A small network was shown many inputs. Here are its activations along a few directions, one row for each input.
Each table varies a few parts of the input and shows all the possible inputs, shuffled.
A made-up example of a description, with smaller parts first: one of 5 places around a ring, together with either a single point or one of 9 places around a ring or (one of 3 separate values, together with one of 6 places along a line).
Shared parts are said once, and a part with two or three values counts as separate values.

Other details of the inputs vary at random and push rows far along three fixed directions, the same in every table; ignore that.
To show where, the next rows are all for the same input, with only those details redrawn:
[  1 -10 -39  15  -2 -50  -1  -2  11 -36   3 -54]
[  3  -8 -22  13   6 -38  -8  -6   5 -29   8 -27]
[-26 -13  11   8  -8  65 -37 -15 -24  60  -1  36]
[-35 -17   4  11 -13  64 -35 -10 -24  62  -5  22]
[-13 -10 -24  -1 -29  55 -24 -17  -1  50 -12 -11]
[-40 -17  23  14  -4  72 -41 -11 -34  69   1  48]
[-14 -11  -4  11  -2  19 -24 -10 -11  21   3   7]
[ 59  14  30 -13  33  -1 -29 -41  10 -22  35  81]

A family of inputs:
row 1: [12  6 -7  2  9  4 25 -8 16  9  0 16]
row 2: [  9   0  38 -10  32 -33   3  38  -7 -48  15  31]
row 3: [-52 -12  25  11   1  56 -21 -17 -34  61   3  39]
row 4: [ -2  -1 -36   2 -52  13   9  18   1  32 -48 -42]
row 5: [ 91  47  16 -45 -19  36   0 -60  17   5   9  54]
row 6: [-15 -20 -21   7 -16 -10  11  18  30   6 -18 -40]
row 7: [-68 -25  58  17  23  21 -22  35 -70  41   7  23]
row 8: [  3 -22 -35  -8 -22  23  23  11  30  26 -24 -49]
row 9: [ 27   2  26  15  13 -34  25  21 -21 -15   3  21]
row 10: [ 36   6  22   5  11 -57 -17   4 -10 -37   1  28]
row 11: [-65  -6  16  33  19   8   6   7 -31  25   2  13]
row 12: [109  27 -42 -65 -30  13  38 -15  61  -9 -14 -30]
row 13: [ 34  33  -7   8   4 -67  25   3  14 -55 -10  -4]
row 14: [-53 -11  40  39  40 -39   8  27  -8 -19  12  23]
row 15: [ 14  13  -6  16  18 -15  19  -1  13 -17   8  17]
row 16: [-48  -5  18  24  20 -25  34  49 -33  -1  -5 -24]
row 17: [-25 -31  11   4  -9  61 -20   1 -20  76  -8  30]
row 18: [ 20  18  26   0  25   8 -21 -37  -3 -12  29  64]
row 19: [-56 -34 -15   9 -13 -44  -1  65 -19 -25 -17 -84]
row 20: [ 70   8 -15 -25  13   1  14  -8  32 -28  19  37]
row 21: [-25 -27  15  15  30 -43  -6   9  -6 -29  13 -19]
row 22: [ 63   0 -40 -16  -2 -33  33 -10  47 -27  -2 -21]
row 23: [  8  28 -23 -32 -33  53  24  -8  11  35 -21 -34]
row 24: [-16 -36   4  13  19 -33   1  21   1 -13   3 -28]
row 25: [-34  -7 -38   5 -14  -1   2   3  -5 -10   2 -45]
row 26: [-20   2   4   2   0  68   4   6 -11  44   2  45]
row 27: [-32  14   3   4 -37  34 -24 -14 -28  39 -27   3]
row 28: [ 87  38  17 -43 -16  22 -33 -55  19  -1  -1  69]
row 29: [-42 -28  -7  50  21 -46  14  43 -22 -16   0 -23]
row 30: [-15  15 -60   3 -42  40  14 -16  23  30 -25 -55]
row 31: [ 29   6 -72 -21 -36   1  48  -8  68  -5 -29 -90]
row 32: [ 53  31 -10  -9 -16  -9  42  -7  16  -8 -10  -4]
row 33: [-66 -34   1  36  25 -40 -12  35 -43 -23  18 -21]
row 34: [ 61   6  44  -1  25 -41   1  -2 -15 -30  22  53]
row 35: [ 12  24  24  -3  25 -21   1 -24  30 -35  19  34]
row 36: [ -4  -4 -18 -23 -12 -40  -5  23   9 -50  -4 -62]
row 37: [ 21   0  14   5  24 -13 -23 -20  -2 -17  23  37]
row 38: [ 20 -14 -77 -22 -72  75  -5 -14  36  70 -39 -63]
row 39: [-76 -24  43  23  22  31 -20   3 -38  35   7  23]
row 40: [-41   3  47   6  40 -61 -12  29 -32 -71  27   7]
row 41: [-52  15 -21  41  -9 -77  18  27 -22 -42 -25 -67]
row 42: [ 10  24  51 -19  31   9   2  17  -4 -25  17  64]
row 43: [ 74  38  14 -50  10  -3   8 -36  22 -31  20  24]
row 44: [-36  -2  13  23  35 -37  17   8  -2 -33  10 -15]
row 45: [ 46  41  -9 -11 -15  -9  31 -22  12 -16  -5  -8]
row 46: [ 13 -20 -47 -10 -19   2   2  12  15  -2  -3 -41]
row 47: [-25 -25  12  -4 -11  28  -3  34 -31  46 -13 -20]
row 48: [ 16  -6 -13 -13  -6 -31 -12 -18  39 -28   3 -27]
row 49: [  8  23 -32 -28 -31  91   1 -28  18  46  -7  15]
row 50: [  0 -18 -35   7   0 -55   8  -4  13 -29   1 -55]
row 51: [-50 -10 -16   2 -30  22 -12 -11  12  26 -16 -43]
row 52: [ 29   9  46  -2  10   2 -13 -14 -30   6  14  53]
row 53: [ 25 -11  55  -5  38 -15 -29 -11  13 -15  28  75]
row 54: [-17  26  19 -21   0  24  -2  10  -3 -11   0  10]
Question: What do these inputs look like to the network?
Answer: one of 6 places around a ring, together with either one of 4 places along a line or one of 5 places along a line
Question: Changing only the place on the ring of 6 turns row 13 into row 27. The same change can be made to row 14. Which row results?
Answer: row 51
Question: Changing only the place on the ring of 6 turns row 37 into row 29. The same change can be made to row 36. Which row results?
Answer: row 2
Question: Start at row 45 and move only the place on the ring of 6, one step at a time. The first step leads to row 32. Which rows follow, in order?
Answer: row 9, row 34, row 52, row 5
Question: Which other rows agree with row 35 in the place on the ring of 6? List them by row number.
Answer: row 11, row 23, row 30, row 41, row 44, row 45, row 49, row 54
Question: Which other rows does row 50 become when the place on the ring of 6 takes its other values? List them by row number.
Answer: row 1, row 3, row 11, row 17, row 22
Question: Which other rows does row 10 become when the place on the line of 4 takes its other values? List them by row number.
Answer: row 19, row 34, row 47

A family of inputs:
row 55: [ 41   9 -68 -31 -29   5   6 -50  60 -18   2 -60]
row 56: [-94 -10  34  44  16 -34 -27  46 -63  -4  -1   9]
row 57: [ 25  14   7 -22 -27  49  14   4  -7  21 -14  12]
row 58: [ -3   2  -7   9   7 -20  37  24   7 -23   7 -17]
row 59: [ 11  -3 -11 -26 -33  70  -9  11  -6  54 -24 -15]
row 60: [ 67  10   3 -33  33 -19   9 -10  29 -35  17  34]
row 61: [-73  -8  -9  48   5 -23  -2  30 -15 -11  -1 -33]
row 62: [-79 -31 -33  14 -21  28 -14  -1 -21  40 -15 -50]
row 63: [ 41 -14 -23   3  -7 -55  -4   2  15 -41   0 -34]
row 64: [ 12 -10  11 -36 -22  59  -7   2  21  54 -21 -11]
row 65: [  2  11  21 -27 -24  55   1  13 -23  45  -9  40]
row 66: [-59  -1  52  46  48 -15 -20  18 -33 -15  24  57]
row 67: [ 24  -3 -21 -15 -18  17   5  14   3   5 -18 -41]
row 68: [ 33  30 -30 -39 -52 100  10 -46  24  83 -36  16]
row 69: [ 36  35  39  -4  19 -24   4 -14 -19 -19  14  53]
row 70: [ 41  28  38  -7  52 -39 -13 -26  17 -61  30  85]
row 71: [-55 -51 -46  32 -17 -35   3  31  -6   9 -23 -74]
row 72: [  4  24  22   8  -6   8   6  -5 -28  14 -11  17]
row 73: [ -12  -32  -32   29    6 -124    5   40   -7  -67    4  -75]
row 74: [ -6 -33  -9  28  18 -45  -2   9   9 -23  12 -12]
row 75: [-24 -13 -37  -8 -18  24 -10 -26   7  20  -5 -34]
row 76: [-55 -11  -4  -3 -49  62   8  39 -38  67 -31 -27]
row 77: [-43  10  24  23   1 -18   3  21 -53  18  -9   7]
row 78: [ 13   9  32 -12  12  43  15  -2   1  18  13  62]
row 79: [-31 -17  20  30  40 -19   4  38 -21  -7  21   5]
row 80: [-11  -3   8  -1  -6  29 -30 -23 -24   9   7   5]
row 81: [ 84  15 -40 -43  -5   5  22 -21  65 -21   2 -21]
row 82: [-70 -54  17  25 -21  24 -26  26 -21  64 -24 -29]
row 83: [ 65  28  44 -37  27   9 -40 -55   1 -25  46  93]
row 84: [-36  -6 -11 -16 -35  58 -36 -18 -26  56  -7  -6]
row 85: [ 22  -4  -1   6  38 -45  17  19  14 -43  21 -11]
row 86: [ 44  16 -21 -30 -17   4 -16 -42  18 -21   9 -14]
row 87: [ 72  35 -37 -36 -33 -42  40 -32  66 -33 -23 -69]
row 88: [-32 -15  45   3  14  37 -23  33 -49  42   3  38]
row 89: [-18  14  31  42  45 -51  22   9 -22 -30  19  21]
row 90: [ -6 -34 -10  26  18 -47  -2   9   7 -23   5 -11]
row 91: [ 29 -12  -7  -5 -12  54 -20 -22  21  44  10  38]
row 92: [ 47  34  61   0  44 -26 -27 -22  -8 -61  30  94]
row 93: [-75 -26  30   8 -25  38  12  43 -28  57 -27 -27]
row 94: [ -6  -3 -37  -3 -12  13  -5 -27  20   2   9 -38]
row 95: [ 43  16   8 -30  10   3  25  -5  18 -17   8  40]
row 96: [ 15 -19 -12  -2 -19  -7 -19   3  -2   9  -4 -10]
row 97: [ 48  24   1 -46 -44  85   8 -13   8  45 -18  27]
row 98: [   6  -17  -78   -6  -16  -54   39   28   37  -35  -24 -117]
row 99: [  9  23 -58   5 -41  12  36 -11  28  19 -22 -68]
row 100: [-57 -10 -30   6 -45  -5   0  17  19  13 -41 -93]
row 101: [ 65  42  -2 -29 -12  53  15 -52  35  29  -2  46]
row 102: [ 42  18  72 -10  69 -31  14  -3  -8 -50  43 116]
row 103: [  1  11 -32  16  12 -75  16   3  35 -75   4 -47]
row 104: [-66 -15  10  28  -7  39  19  41 -32  43  -3  -3]
row 105: [ 51  11 -61 -32 -15 -17   6 -49  58 -37   5 -48]
row 106: [-66 -51  29  40  20  15 -27  22 -43  45   2  37]
row 107: [ -4  14  -7 -17 -26  86 -21 -29  20  53 -21  35]
row 108: [ 32   0  57  -3  69 -13  -7   2  -5 -26  33  87]
row 109: [ 31  23 -29 -24 -13   4  -2 -27  42 -18 -10   4]
row 110: [-21  -3  -3   8   6  30 -19 -25  -3  17  24  10]
row 111: [-13   6 -49  32   1 -95  51  16  15 -58 -16 -94]
row 112: [  4  20   9  -6  -7  51   9 -26  -5  49 -14  39]
row 113: [-74 -32  10  21   3 -34 -16  11 -17  -5   1 -59]
row 114: [ 63  13 -23 -34   5 -55  13  11  24 -51   5 -30]
row 115: [ 22 -21   7  20  16 -55 -12   8  -9 -42  10  -3]
row 116: [ 86  48  -4 -24 -11  -9  19 -39  21 -29  -5  12]
row 117: [-78  -6  33  35   6  -8 -29  34 -53   7  -4  13]
row 118: [-43   4  53  42  46 -71 -20  29 -47 -63  19  32]
row 119: [-40 -11  62  28  54 -21  14  34 -40 -16  23  65]
row 120: [ 21 -17  -9  -5 -16  62 -20 -21  19  54   1  31]
Question: What do these inputs look like to the network?
Answer: one of 6 places around a ring, together with either a single point or one of 4 places along a line or one of 6 places along a line
Question: Changing only the place on the ring of 6 turns row 90 into row 107. The same change can be made to row 115. Which row results?
Answer: row 92
Question: Changing only the place on the ring of 6 turns row 64 into row 87. The same change can be made to row 81. Which row results?
Answer: row 101
Question: Start at row 114 and move only the place on the line of 4, one step at a time. The first step leads to row 88. Which rows follow, in order?
Answer: row 59, row 67
Question: Which other rows does row 69 become when the place on the ring of 6 takes its other values? List them by row number.
Answer: row 76, row 83, row 88, row 96, row 117
Question: Which other rows agree with row 57 in the place on the ring of 6? List them by row number.
Answer: row 58, row 65, row 76, row 78, row 93, row 95, row 97, row 102, row 104, row 119
